Here are a small network's activations along a few directions, averaged over the inputs that share one value of a field.
Values that are neighbours, or in one group, have similar rows; names and order tell nothing.
In the rows, zero is written as 500.
Random noise pushes rows far along 4 fixed directions. That doesn't count. These rows show it; they differ only by the noise:
[441 600 498 599 489 343 437 441 393 562 527 543 573 523 656 544 456 469]
[515 567 506 472 519 441 446 506 405 557 493 539 483 477 652 503 526 475]
[554 605 519 506 584 365 436 546 445 693 452 539 571 424 759 443 626 515]
[506 548 524 477 499 439 459 482 407 548 508 536 479 483 616 509 520 476]
[517 479 550 376 451 542 501 464 395 450 517 529 357 489 454 513 490 466]
[526 465 613 392 461 465 565 438 437 543 469 525 401 441 328 432 546 527]


Values of ROKI:
gikif: [596 426 529 275 433 709 552 478 496 414 538 532 244 476 488 531 539 452]
fur: [545 347 621 586 428 497 484 481 669 556 674 451 626 462 447 544 520 554]
nube: [512 590 350 596 657 415 488 589 592 481 256 477 536 446 264 264 516 512]
nik: [686 445 479 303 524 731 535 691 623 423 524 428 333 421 399 393 635 571]
nubo: [591 562 387 276 658 460 584 639 583 453 220 466 430 396 289 320 705 583]
gipe: [537 366 644 341 341 652 556 466 501 524 634 505 467 475 465 622 519 495]
lelo: [493 394 363 624 456 631 340 503 499 323 703 431 471 599 777 658 425 357]
kizu: [389 470 475 647 419 319 512 392 529 452 542 489 689 640 549 540 452 563]
vas: [390 521 504 675 535 497 466 507 550 672 569 477 681 487 559 542 392 483]
dun: [517 522 437 487 672 508 626 561 543 606 187 539 367 380  78 253 371 532]
deku: [464 664 278 411 552 651 482 576 370 372 377 506 371 527 657 510 475 373]
rotu: [448 491 608 573 423 383 560 411 494 643 526 510 641 519 529 542 526 553]
gelip: [395 653 447 853 696 257 471 480 564 719 363 498 687 507 640 357 549 499]
zun: [483 462 636 569 594 436 548 486 553 651 531 465 598 442 417 438 545 564]
valeb: [342 474 539 728 275 359 520 269 492 329 634 490 727 714 382 718 329 544]
duzak: [622 483 577 348 531 549 560 664 609 488 463 537 546 463 435 480 574 658]
A value of ROKI combines one of 4 hidden first parts with one of 4 second parts; all combinations occur once.
Changing only the second part turns deku into rotu. nubo has the same second part as deku; what does that change turn nubo into?
Answer: valeb
Changing only the second part turns zun into gelip. nik has the same second part as zun; what does that change turn nik into?
Answer: nube
Changing only the second part turns gipe into gikif. duzak has the same second part as gipe; what does that change turn duzak into?
Answer: kizu

Values of FAKO:
nuno: [558 628 503 427 584 438 553 583 442 716 362 530 458 422 740 397 639 498]
luri: [428 452 547 429 500 648 434 518 475 459 656 502 460 529 544 677 356 439]
pel: [403 475 471 543 452 474 498 431 375 272 406 508 469 572 341 481 480 440]
suzo: [435 459 495 701 361 452 439 372 514 376 675 443 548 572 378 597 312 492]
zagom: [658 466 384 149 558 807 516 749 589 310 284 468 333 415 238 385 510 602]
neru: [471 416 557 422 568 335 619 518 630 423 406 482 500 459 261 396 752 594]
dotot: [604 602 523 432 513 432 504 479 484 764 454 484 554 389 806 501 724 567]
lomed: [325 603 392 572 415 416 508 517 401 392 377 632 644 656 171 562 214 479]
mufe: [263 627 437 675 519 437 478 358 329 454 567 560 411 615 495 643 194 379]
gema: [330 719 157 667 694 369 474 568 415 414 176 529 479 509 151 300 167 512]
pibe: [653 360 568 307 445 633 530 578 536 591 590 553 551 505 603 590 595 464]
nodab: [631 712 295 432 801 515 441 719 502 469 140 604 421 399 571 267 480 497]
turit: [495 456 533 400 310 642 439 408 393 452 639 507 286 580 714 645 505 380]
dur: [557 288 627 546 320 562 491 334 544 350 815 360 575 578 507 566 492 500]
gan: [642 510 502 666 548 482 388 559 609 587 685 389 492 466 754 530 556 534]
nizi: [381 485 503 434 412 726 577 510 468 312 555 547 430 552 398 638 334 393]
A value of FAKO combines one of 4 hidden first parts with one of 4 second parts; all combinations occur once.
Changing only the second part turns nodab into gema. nizi has the same second part as nodab; what does that change turn nizi into?
Answer: luri
Changing only the second part turns lomed into pibe. neru has the same second part as lomed; what does that change turn neru into?
Answer: pel
Changing only the second part turns gan into dur. mufe has the same second part as gan; what does that change turn mufe into?
Answer: nuno
